Each row below holds a small network's activations on one input, seen along a few directions.
In each table, some parts of the input vary, and every possible input appears once, in random order.
A made-up example of a description, with smaller parts first: one of 3 separate values, together with either a single point or one of 11 places along a line or (one of 6 places along a line, together with one of 8 places around a ring).
Shared parts are said once, and a part with two or three values counts as separate values.

Other details of the inputs vary at random and push rows far along three fixed directions, the same in every table; ignore that.

Rows:
r1: [  5 -69   8  14  13 -17 -17  13  23  46 -37]
r2: [ -5   8  11  -7 -24   1  -9  23 -28 -24  29]
r3: [ -8   3  -4  33 -33   9  -8  -8 -37  -2  36]
r4: [  9 -87  12   9  29 -41 -27  24  24  41 -13]
r5: [ 20  30  -3 -26 -15   6  21 -12  25   5   9]
r6: [  6 -68   8  15  16 -21 -21  18  35  33 -25]
r7: [-17   4  12  23   7  11   3   1 -30 -36   4]
r8: [-16   7 -12  18  10   9  -3   4 -41 -32  -7]
r9: [ 18  30  -1 -23  -5  -1  20  -6  25   6  10]
r10: [ -6  12  11  -4 -17  -2 -10  27 -25 -26  30]
r11: [ 11  28   5 -22  14 -10  20   3  13  26   4]
r12: [ 13 -94  14   6  26 -41 -25  18  16  47 -14]
r13: [-14   2 -12  16   3  12  -2   0 -45 -30  -7]
r14: [-38 -51   0  40  -8   7 -53  26   5 -23 -37]
r15: [-11  -3 -12  14  -4  16  -2  -6 -50 -26  -9]
r16: [  6  -7   3  -9  58 -33  19 -23  -9  20  -5]
r17: [ 19  28  -3 -25 -20  11  23 -15  13  19  -4]
r18: [-22 -28  18  29  28 -46  -5  18 -61  34  52]
r19: [  1  30  -6 -28  11  -9  14 -18  18  10   0]
r20: [  5  26  -1 -27 -11  10  27 -23  25   4   4]
r21: [ 20  -8  10  -1  45 -30  29  -7 -12  32  -2]
r22: [ 17 -10  16  -3  61 -38  25   0 -15  39   2]
r23: [ -2   4  11  -9 -31   5  -9  16 -33 -21  27]
r24: [  8  21   0 -29 -18  14  27 -29  20   7   2]
r25: [ 10  45 -32 -30 -21  25  17 -24  25  -5 -11]
r26: [ 14  32  -1 -21  -2  -1  23  -4  17  18   0]
r27: [ 12  -7  -3 -10  33 -21  24 -35  -7  13  -9]
r28: [-13  13  -5  36 -19   1 -10   2 -29  -7  39]
r29: [ -1   8  10  25   2   5  -2  14 -30 -33  11]
r30: [-15  -1  12  20   0  14   4  -3 -34 -33   4]
r31: [ -1  12 -46 -10 -64  59 -34  -8  85 -11 -51]
r32: [ 19  17 -16  10  -7  -5  14 -33  14  27  30]
r33: [ -3  14  12  25  11   6  -8  19 -27 -33  13]
r34: [  7   6   7  21   3   2 -11  15 -29 -38  20]
r35: [-29  21  -7  -6  -5   6  -8  22 -35 -18   6]
r36: [  8  43 -29 -28  -9  15  17 -18  24  -2  -9]
r37: [ -4   0 -27  -9 -59  42 -35 -14  83  -6 -47]
r38: [ 20  14   7 -31  21 -24  11   3  15  17  26]
r39: [  8  -9 -13  -6 -53  34 -30   7  78   3 -29]
r40: [  9  -2 -11 -10  57 -24  20 -16 -10  20  -8]
r41: [ 16  31  -2 -23 -12   6  24  -9  16  17  -1]
r42: [-15  21  16   0 -11   3  -7  30 -23 -21  23]
r43: [ 31 -13   8  -7  24 -19  27 -21  -8  22   5]
r44: [-30  17  17  -1  -7   8  -2  19 -23 -22  18]
r45: [-25 -52  10  43 -15  11 -45  44  -3  -6 -31]
r46: [-19   9  14  22  17  12  -3   6 -28 -35   7]
r47: [  4  32 -11 -27  -4  -2  17 -24  21   3  -4]
r48: [ -6 -75   9  10  14 -10 -15  -4  33  33 -34]
r49: [  6  34 -14 -29 -16   8  18 -30  22   0  -6]
r50: [ 16 -10  -4 -11  24 -14  23 -42 -10  14 -12]
r51: [-43 -19   3  22 -50  35 -48  38  33 -30 -21]
r52: [  5  12   9  20  13   3 -16  20 -26 -38  22]
Description of these inputs: one of 4 places along a line, together with either a single point or (one of 2 separate values, together with one of 6 places along a line).
The inputs of r32 and r28 match in every part but the place on the line of 4. If r30 is changed in the same way as r32 into r28, which row does it become?
Answer: r7
The inputs of r6 and r29 match in every part but the place on the line of 4. If r49 is changed in the same way as r6 into r29, which row does it become?
Answer: r47
Which other rows does r37 become when the choice among 2 separate values takes its other values? List them by row number.
Answer: r50
Which other rows does r6 become when the choice among 2 separate values takes its other values? List them by row number.
Answer: r5

Rows:
r53: [-10 -52   9  50  -1  -5 -34  26  -8  -3  10]
r54: [-23  19 -10 -16  14 -30  19 -13  20  69  18]
r55: [-17   8  13  22  14 -13 -25  41 -75 -45  44]
r56: [ 42   2  -7  10  37 -33  23 -33 -30  16  32]
r57: [  1  50 -32  35 -69 111 -40 -22  89 -78 -66]
r58: [-43 -29   7  17  14  -2 -13  31 -55 -24 -19]
r59: [  9  13 -14  -8 -81  48 -47  29  95  -6 -25]
r60: [ 24 -40   4 -31  60 -34  30 -31  81  71 -59]
r61: [ -43  -14   12   36   -1   10    3   10 -108  -44    7]
r62: [ 30  91 -25 -55 -41  37  46 -57  37 -14  17]
r63: [-37 -49  13 -10 -40 -10 -38  50 -17   6  -8]
r64: [-12 -83   2 -20 -26 -20 -39  50  62  68 -28]
r65: [ 45  60   7  12  12  21  30 -34   4 -25  33]
r66: [-19   5  20  34  11  -9 -12  42 -73 -42  43]
r67: [ 45   8  24 -16  66 -48  48 -22  17  42  24]
r68: [  6  88  13 -35 -39  23  52 -35 -44 -42  48]
r69: [ 35 -13 -20 -27  57 -42  49 -64 -20  46 -16]
r70: [-33 -64 -15   1  13  -5 -53  32  22   5 -54]
What is each input in this table made of?
Answer: either a single point or one of 5 places along a line or (one of 2 separate values, together with one of 6 places along a line)
Which other rows does r55 become when the choice among 2 separate values takes its other values? List them by row number.
Answer: r70
